Here are a small network's activations along a few directions, averaged over the inputs that share one value of a field.
Related values have similar rows: they may be neighbours, one step apart, or belong to one group.
(in the rows, 100 means zero)

Other fields vary at random and push rows far along two fixed directions, the same in every table; ignore that.

Values of VIROB:
zorin: [ 99,  95, 129, 121,  94, 121,  83, 109, 137,  77, 112,  88]
vali: [123, 129,  55,  88, 118, 101,  96,  91,  61, 109,  75,  93]
gaka: [180,   9,  83,  96, 100, 127, 194, 102,  99, 180,  77,  86]
nizov: [159, 103,  26, 107, 145, 114, 119,  81,  60, 141,  94,  87]
defev: [121, 108,  85, 106, 105, 110,  70,  93,  91,  85, 108, 138]
gimim: [ 70,  79, 167,  99,  48,  99, 115, 101, 106,  80,  86, 131]
dob: [ 62, 102, 160,  93,  82,  57, 128, 118, 132,  94,  83,  86]
big: [102,  87,  82, 116, 114,  90, 106, 117, 116, 104, 122,  70]
saso: [ 84,  81, 102,  76, 109,  97, 127,  84,  88, 111,  79,  96]
pifu: [ 83, 109,  93,  84,  87, 129,  55,  65,  99,  87, 119, 123]
pom: [ 88, 127,  66,  83, 110, 112,  34,  69,  76,  93, 149,  82]
pinot: [ 89, 106, 117, 103,  98,  72, 131, 148, 107,  99,  73,  92]
vezov: [ 72, 104, 157, 116,  64,  94,  86, 110, 107,  57,  79, 153]
kos: [ 91, 167,  42, 110, 131,  95,  49,  93,  88,  69, 137,  95]
dinon: [ 76,  93, 138, 102,  96,  81, 108, 121, 132, 115, 106,  80]
Each value of VIROB is a pair of two hidden parts, and every pair occurs once (5 first parts, 3 second parts).
Changing only the second part turns pifu into dinon. defev has the same second part as pifu; what does that change turn defev into? -> kos
Changing only the second part turns vali into vezov. saso has the same second part as vali; what does that change turn saso into? -> gimim

Values of RODAM:
maki: [113, 110,  82,  92, 103, 106, 103,  95,  58,  85,  85, 121]
basu: [135,  67, 100, 117,  88, 114, 124, 104,  90, 119,  66, 106]
biso: [ 67,  90, 149, 101,  98,  67, 135, 123, 126, 105,  94,  84]
rege: [109,  94,  96, 115, 111, 106,  97, 117, 122, 116, 118,  83]
lafi: [ 34, 145, 141,  98,  78,  83,  41,  97, 115,  45, 112, 120]
pesam: [112,  43, 142, 135,  94,  85, 174, 153, 138, 132,  57,  85]
tiz: [ 80, 113, 118,  87,  88, 118,  67,  70,  96,  79, 112, 110]
mipim: [ 99, 139,  57, 100, 116,  94,  81,  87,  70,  79,  99, 105]
bivut: [100,  83, 109,  75,  81,  92, 122,  95,  74, 119,  79, 114]
butes: [136, 105,  46, 110, 123, 115, 102,  93,  84, 115, 108, 108]
vokek: [107, 124,  42,  70, 140, 103,  73,  72,  84, 117, 131,  71]
sasul: [116,  83,  93, 108,  93, 112,  92,  98, 106, 106, 125,  97]
soke: [116,  73,  69,  80, 101, 111, 124,  88,  86, 143, 107,  76]
misi: [ 98, 133,  84,  97, 119,  76,  99, 107, 105,  81,  91,  86]
fufo: [ 77,  98, 172, 117,  64, 117,  65, 100, 145,  58, 117, 134]
Each value of RODAM is a pair of two hidden parts, and every pair occurs once (5 first parts, 3 second parts).
Changing only the second part turns basu into butes. bivut has the same second part as basu; what does that change turn bivut into? -> lafi
Changing only the second part turns vokek into soke. rege has the same second part as vokek; what does that change turn rege into? -> sasul
